Each row below is a small network's average activation on inputs in which a field has the value named, seen along a few directions.
Values that are neighbours, or in one group, have similar rows; names and order tell nothing.
In the rows, 500 means zero.
Strong random noise was added to every row along 4 fixed directions; ignore it. To show where, here is one row again and again, with new noise each time:
[712 658 481 477 611 526 883 397 543 349 590 460 588 543]
[496 554 474 545 493 467 530 501 469 500 458 325 443 543]
[256 446 474 633 419 474 172 593 349 664 302 243 328 506]
[368 465 531 671 583 298 350 487 444 485  70 291 594 671]
[610 637 370 376 165 499 324 467 449 544 737 409 170 579]
[454 551 493 600 571 566 383 394 319 500 254 558 570 556]


V, 12 values:
v8: [471 453 419 522 447 179 452 321 697 271 202 415 641 757]
v4: [622 537 555 383 395 298 558 684 786 508 496 319 539 526]
v5: [535 339 638 472 651 397 481 473 575 492 505 677 618 479]
v1: [365 453 499 700 493 377 247 466 360 544 113 372 505 638]
v12: [570 382 398 491 340  97 368 359 739 281 274 581 597 868]
v2: [311 269 436 562 422 502 600 841 645 575 855 290 269 321]
v6: [615 631 535 540 495 539 544 410 377 401 415 801 581 627]
v10: [650 636 522 352 430 585 647 734 614 546 925 610 379 324]
v3: [431 417 647 648 560 188 627 801 762 407 369 165 457 699]
v7: [485 566 493 375 590 685 506 492 390 575 426 541 649 294]
v11: [634 414 526 302 389 363 385 312 615 492 619 700 519 630]
v9: [471 426 536 355 508 509 568 422 533 600 775 327 481 340]
A value of V combines one of 4 hidden first parts with one of 3 second parts; all combinations occur once.
Question: v3 and v1 share the first part; v3 and v2 share the second. Which value has the first part of v2 and the second part of v1?
Answer: v8
Question: v5 and v9 share the first part; v5 and v10 share the second. Which value has the first part of v10 and the second part of v9?
Answer: v7

F, 12 values:
f1: [371 428 682 560 557 360 238 604 494 537 171 416 604 615]
f4: [382 522 544 646 675 698 598 580 465 469 589 611 527 309]
f9: [471 410 497 512 484 508 505 537 501 534 659 645 417 410]
f2: [413 486 396 392 260 424 209 359 509 531 429 452 398 568]
f3: [401 443 566 563 565 592 464 686 427 654 417 459 518 296]
f10: [704 597 448 424 271 320 256 463 427 419 370 526 366 780]
f8: [486 544 534 596 757 582 831 475 411 407 369 443 601 459]
f6: [491 549 501 459 574 554 502 572 493 625 566 478 643 404]
f7: [595 559 431 391 402 613 455 295 427 503 651 667 399 454]
f12: [389 555 395 566 124 283 305 556 573 573 522 170 212 737]
f11: [722 545 431 351 388 568 382 363 516 335 514 980 612 671]
f5: [518 332 462 430 371 169 478 513 731 524 651  77 317 599]
The values of F form 4 separate groups.
Question: Which other values are in the same group as f1? Give them in the order they are listed.
Answer: f3, f6
Question: Which other values are in the same group as f9? Give them in the order they are listed.
Answer: f4, f11
Question: Which other values are in the same group as f8? Give them in the order they are listed.
Answer: f10, f12
